pama: [ 77 -27 -61  -6  72  32 -35 -35 -10  13  71  37  67]
lupo: [ 73   9  24  21 -86 -13  62  -7 -45 -45 -58   2  43]
peber: [ 29   5  56  48 -68 -46 -92 -51 -27 -21 -15  15  12]
Natok: [ 73  -4  54  38 -48 -24  69 -47   1   2 -22 -26 101]
Tona: [ 77 -27  18  -6  72  32 -35 -35 -10  13  71  37  67]
vof: [  73    9   24   21  -86  -13   62   -7  -45 -106   79   44   39]
Murir: [ 52 -23 -14 -28  82  48  20  26  23  49  -1 -20  70]
goruf: [ 54 114   8 -13  15  17 -40 -18  10 -29 -12 -55 -23]
rege: [114 -12 -18 -29   8  54 -55  10 -40  15  17 -12 -23]
lek: [ 28  10  54  49 -86 -50 -39 -16 -13 -25  60  24  82]
order: [-27 -21 -15  15  12  29   5  56  48 -68 -46 -92 -51] -> peber
order: [114 -12 -40  54 -18 -23 -55  10 -12 -29   8  17  15] -> rege

tok: [ -7 -42 -14 -30]
zan: [  7 -98 -49  74]
buloz: [-28  38  24 -12]
gupu: [ 82 -64  19 -25]
Safu: [ 37 -42 -14   8]
lenem: [  7 -98 -49   3]
ded: [-28  -3 -67  26]
silak: [ 17 -25  56 -25]
Zemor: [ 82 -64  22 -25]
q: [ 37 -42 -14   8] -> Safu
q: [38 24] -> buloz
order: [-28 -12  38  24] -> buloz

dul: [-21  64  39 123]
Tavop: [ 46 -13 -38 -13]
bekol: [ 73 -69 -86  32]
des: [-26  -4  95 -27]
vikas: [-36  -4 -27  95]
Galuk: [-69 -86  73  33]
q: [ -4 -27] -> vikas
order: [ 33 -69 -86  73] -> Galuk
q: [-21  64  39] -> dul
q: [ 39 123] -> dul
q: [ -4  95 -27] -> des

Moziv: [ 88 -94 -57  48 -28 -22 -66  -7]
kirim: [ 26  36 -13  25 -18 101  45  -4]
Nepu: [-66  37   3  -6  92  26 113 -18]
fibo: [  3  92 -18 -65  26  37 -13 113]
tuzi: [  3  92 -18 -65  26  37  -6 113]
pogu: [-27 -99 -21 -10 -62  66  25  99]
Zugil: [  3  92 -18 -65  26  37 -13 -21]
order: [-21 -13  37  26 -65 -18  92   3] -> Zugil
q: [-10 -62] -> pogu
q: [-10 -62  66  25] -> pogu
q: [  3  92 -18 -65  26  37 -13 -21] -> Zugil
order: [-65   3  37 -18 113  26  92  -6] -> tuzi

bube: [-11  47 -46 -73]
Nani: [-10  47 -73 -47]
did: [ 47 -11 -73 -47]
robeb: [114  17  29  52]
Gibi: [-26 -68 -44 -36]
limab: [114  17  29  51]
vuge: [ 47 -11 -73  -1]
order: [-11 -73  47 -46] -> bube
q: [114  17  29  52] -> robeb
order: [-73 -11  -1  47] -> vuge
order: [-73 -47 -11  47] -> did
order: [ 47 -47 -11 -73] -> did
order: [ 51  29  17 114] -> limab
q: [ 47 -73 -47] -> Nani

pup: [  2 -60 108 -16]
nefo: [  3 -60 -15 107]
mer: [-10  87 -68 -47]
gafa: [-11  16  43  98]
reru: [ -9 -40  99 -54]
ven: [-15   3 -60 108]
kupi: [-10 -70  34  42]
foluf: [100 -54  -9 -40]
q: [ 87 -68 -47] -> mer
order: [-60 -16   2 108] -> pup
q: [  3 -60 108] -> ven
order: [-60   3 -15 108] -> ven
order: [-54  99 -40  -9] -> reru

rarom: [-31 -28  51  -8]
Lapo: [ 35 -15 -20 -11]
timi: [ -6 -58  20  65]
duro: [ 14  -9  11 -45]
ruvis: [  0  -3  72 -21]
Mimo: [ 24 -13 -21  26]
Toz: [12 63 30 20]
voba: [-38  99  16  -6]
lep: [ 49  48 -35  39]
Famor: [-62 -26  -1  -4]
vuler: [44 72 -3  8]
Dosam: [ 31 -22 -26  -3]
order: [ 39 -35  48  49] -> lep
q: [72 -3] -> vuler
order: [-28 -31  -8  51] -> rarom

